These are the activations of a small network on made-up records, seen along a few directions, one row for each record.
Each row is followed by the record's values for the fields Nula, Ril, Nat, Lelil, Zenas, Fige.
Not every record has every field; a missing one is written missing.
Other fields move the rows too, some of them a lot.
In the rows, 500 means zero.
Random noise pushes rows far along 6 fixed directions. That doesn't count. These rows show it; they differ only by the noise:
[484 654 559 344 475 234 463 375 516 464 707 362 439 607 401 623 404 478
 665 717]
[673 498 401 598 528 463 351 641 335 584 453 575 302 557 546 414 516 611
 327 466]
[513 553 496 455 516 396 610 365 419 646 458 377 454 595 549 514 520 523
 693 529]
[382 367 464 464 518 348 532 420 478 511 591 695 367 572 647 490 621 556
 673 588]
[553 460 556 578 561 564 448 570 359 351 388 439 467 430 541 552 486 572
 388 449]
[311 568 527 278 509  84 586 204 572 300 711 406 606 679 565 469 574 357
 795 770]
[350 278 575 522 586 526 517 470 446 197 462 634 509 398 666 533 588 566
 522 480]
[673 612 448 514 552 380 394 520 356 420 432 344 497 580 507 366 469 505
 338 494]

[516 465 547 632 437 724 552 627 436 687 395 505 402 424 450 690 481 551
 499 449] -> (Nula f1; Ril missing; Nat missing; Lelil g2; Zenas k1; Fige missing)
[586 614 620 469 392 618 585 469 520 717 471 346 439 458 295 716 298 581
 642 474] -> (Nula f1; Ril v1; Nat d1; Lelil missing; Zenas missing; Fige p2)
[543 470 594 647 481 785 646 565 408 533 205 357 593 369 506 591 492 521
 464 330] -> (Nula f1; Ril missing; Nat missing; Lelil g2; Zenas k2; Fige missing)
[386 312 606 368 643 683 478 291 513 255 597 509 562 312 494 581 295 652
 469 391] -> (Nula f1; Ril missing; Nat missing; Lelil g1; Zenas k1; Fige missing)
[352 440 477 379 683 530 703 213 489 417 409 333 774 479 680 345 579 427
 611 410] -> (Nula f1; Ril missing; Nat missing; Lelil g1; Zenas k2; Fige missing)
[492 484 433 435 434 372 574 384 559 604 541 597 498 616 519 353 527 487
 632 525] -> (Nula f1; Ril missing; Nat missing; Lelil missing; Zenas missing; Fige missing)
[628 614 509 507 525 644 556 523 461 691 361 297 529 464 425 518 423 508
 485 366] -> (Nula f2; Ril v1; Nat d2; Lelil g2; Zenas k1; Fige p1)
[507 547 539 436 494 383 442 371 446 544 674 432 374 584 422 640 380 563
 557 615] -> (Nula f1; Ril missing; Nat missing; Lelil g1; Zenas k1; Fige missing)
[354 349 560 496 484 629 753 348 532 593 366 547 572 450 594 539 576 522
 756 398] -> (Nula f1; Ril v1; Nat d2; Lelil missing; Zenas missing; Fige p2)
[465 590 642 521 404 512 456 578 529 324 562 373 553 449 342 727 412 412
 461 640] -> (Nula f1; Ril missing; Nat missing; Lelil g2; Zenas k1; Fige missing)
[598 495 461 407 466 447 279 562 623 279 668 668 498 464 375 331 334 542
 281 503] -> (Nula f2; Ril missing; Nat missing; Lelil missing; Zenas missing; Fige missing)
[499 473 375 590 573 455 457 500 326 659 505 507 388 598 635 488 655 498
 405 548] -> (Nula f1; Ril v1; Nat d1; Lelil g1; Zenas k1; Fige p2)
[349 564 583 615 466 469 566 653 492 413 450 405 561 491 537 722 678 347
 563 638] -> (Nula f2; Ril v2; Nat d1; Lelil g2; Zenas k2; Fige p2)
[430 392 538 544 599 597 492 448 366 453 486 481 434 433 583 650 516 593
 466 486] -> (Nula f1; Ril v1; Nat d1; Lelil g1; Zenas k1; Fige p2)
[553 617 500 576 442 407 391 677 487 515 548 491 435 537 425 587 523 426
 421 613] -> (Nula f1; Ril v2; Nat d1; Lelil g2; Zenas k1; Fige p1)
[369 274 416 594 515 627 686 473 494 608 333 726 536 491 734 361 734 498
 605 367] -> (Nula f2; Ril v2; Nat d2; Lelil missing; Zenas missing; Fige p2)
[572 374 457 419 546 529 455 435 577 305 455 645 601 441 534 198 414 583
 384 325] -> (Nula f1; Ril missing; Nat missing; Lelil g2; Zenas k2; Fige missing)
[346 434 589 680 409 521 543 748 525 413 443 655 448 431 547 717 719 409
 586 629] -> (Nula missing; Ril missing; Nat missing; Lelil missing; Zenas missing; Fige missing)
[577 618 559 582 428 509 526 628 488 546 384 388 505 484 409 598 484 463
 518 506] -> (Nula f1; Ril v2; Nat d1; Lelil missing; Zenas missing; Fige p2)
[459 553 498 597 379 372 469 601 456 435 535 514 483 603 497 567 620 374
 448 686] -> (Nula f1; Ril v1; Nat d1; Lelil missing; Zenas missing; Fige p2)
[646 653 390 376 445 245 404 459 579 516 612 489 525 666 410 247 430 443
 448 572] -> (Nula f1; Ril missing; Nat missing; Lelil g2; Zenas k2; Fige missing)
[322 376 532 547 597 473 556 562 519 189 396 554 705 433 686 421 737 354
 473 488] -> (Nula f1; Ril v2; Nat d2; Lelil g2; Zenas k2; Fige p1)
[484 448 550 431 476 466 454 403 451 509 633 556 330 510 452 638 367 656
 583 543] -> (Nula f1; Ril v1; Nat d1; Lelil missing; Zenas missing; Fige p2)
[459 488 317 533 552 366 284 556 440 302 677 606 550 584 605 303 636 368
 151 663] -> (Nula f1; Ril v1; Nat d1; Lelil g1; Zenas k2; Fige p2)
[407 531 550 400 427 376 560 437 651 429 606 525 567 527 451 521 503 422
 667 614] -> (Nula f2; Ril missing; Nat missing; Lelil g2; Zenas k2; Fige missing)
[402 377 477 510 468 503 517 474 507 737 650 731 270 530 542 641 538 600
 668 574] -> (Nula f1; Ril missing; Nat missing; Lelil g1; Zenas k1; Fige missing)
[658 580 468 620 539 523 392 586 336 490 410 354 444 544 485 493 479 520
 284 463] -> (Nula f2; Ril missing; Nat missing; Lelil g1; Zenas k1; Fige missing)
[511 509 469 465 504 445 400 516 556 424 615 569 485 511 471 451 469 488
 434 548] -> (Nula f2; Ril missing; Nat missing; Lelil g1; Zenas k1; Fige missing)
[384 424 454 566 453 337 592 482 498 356 433 582 585 640 654 364 742 363
 537 578] -> (Nula f2; Ril missing; Nat missing; Lelil g2; Zenas k2; Fige missing)
[510 533 471 333 655 352 417 286 451 345 618 376 544 528 545 411 408 551
 483 527] -> (Nula f1; Ril v1; Nat d1; Lelil g1; Zenas k1; Fige p2)
[441 524 621 395 548 452 586 253 439 309 500 252 632 498 495 571 393 498
 613 522] -> (Nula f1; Ril v1; Nat d1; Lelil g2; Zenas k1; Fige p1)
[552 385 636 578 476 696 537 504 387 411 331 475 450 380 468 632 387 668
 462 345] -> (Nula f1; Ril v1; Nat d1; Lelil missing; Zenas missing; Fige p2)
[587 518 427 525 428 548 645 433 476 872 383 496 438 590 507 421 507 540
 650 410] -> (Nula f1; Ril missing; Nat missing; Lelil g2; Zenas k1; Fige missing)

Here are new rows. What are their fields?
[480 456 584 512 538 777 679 420 494 650 336 381 570 356 498 609 434 557
 639 339] -> (Nula f1; Ril missing; Nat missing; Lelil g1; Zenas k1; Fige missing)
[494 504 429 608 426 467 519 619 476 597 448 573 474 577 551 463 651 409
 482 559] -> (Nula f1; Ril missing; Nat missing; Lelil g2; Zenas k1; Fige missing)
[463 398 498 387 571 606 516 413 584 615 599 642 429 399 505 505 400 643
 604 417] -> (Nula f1; Ril missing; Nat missing; Lelil g1; Zenas k2; Fige missing)
[448 199 418 614 608 771 640 396 347 526 238 635 558 414 783 307 637 619
 424 232] -> (Nula f1; Ril v1; Nat d1; Lelil g2; Zenas k2; Fige p2)
[502 332 500 609 488 501 452 484 346 250 403 603 454 530 619 431 559 584
 342 439] -> (Nula f2; Ril v1; Nat d1; Lelil missing; Zenas missing; Fige p2)
[656 574 450 502 466 481 356 584 484 516 549 517 443 525 401 416 385 538
 309 493] -> (Nula f1; Ril missing; Nat missing; Lelil g2; Zenas k2; Fige missing)
[592 545 534 594 445 489 415 659 481 374 422 514 456 471 440 526 463 527
 395 471] -> (Nula f2; Ril v2; Nat d1; Lelil missing; Zenas missing; Fige p2)
[505 336 390 536 526 480 392 508 455 549 595 778 332 543 597 392 542 610
 411 481] -> (Nula f1; Ril missing; Nat missing; Lelil g1; Zenas k1; Fige missing)
[587 739 508 514 358 345 373 640 514 537 635 368 454 611 300 622 436 367
 419 723] -> (Nula f1; Ril missing; Nat missing; Lelil g2; Zenas k1; Fige missing)
[565 500 569 713 413 656 484 699 342 527 330 436 416 455 476 689 527 520
 374 488] -> (Nula f1; Ril v1; Nat d1; Lelil g2; Zenas k1; Fige p2)
[579 542 623 461 634 610 297 594 461 279 590 388 430 325 366 692 270 653
 300 460] -> (Nula f2; Ril missing; Nat missing; Lelil g1; Zenas k2; Fige missing)
[394 342 452 500 606 515 542 489 475 463 465 641 528 478 668 399 654 502
 498 428] -> (Nula f1; Ril v1; Nat d2; Lelil g2; Zenas k2; Fige p1)
[347 403 562 709 401 656 577 629 412 472 417 547 476 456 567 737 662 431
 484 584] -> (Nula f2; Ril v1; Nat d1; Lelil missing; Zenas missing; Fige p2)
[608 696 541 506 465 444 405 579 469 388 502 266 576 535 366 534 432 398
 333 566] -> (Nula f2; Ril v1; Nat d2; Lelil g2; Zenas k2; Fige p2)
[525 426 409 401 465 362 506 322 567 409 544 632 551 613 535 202 469 522
 500 451] -> (Nula f2; Ril missing; Nat missing; Lelil missing; Zenas missing; Fige missing)
[397 445 460 626 408 476 579 580 469 633 488 635 428 574 593 567 698 425
 570 609] -> (Nula f1; Ril missing; Nat missing; Lelil g2; Zenas k2; Fige missing)
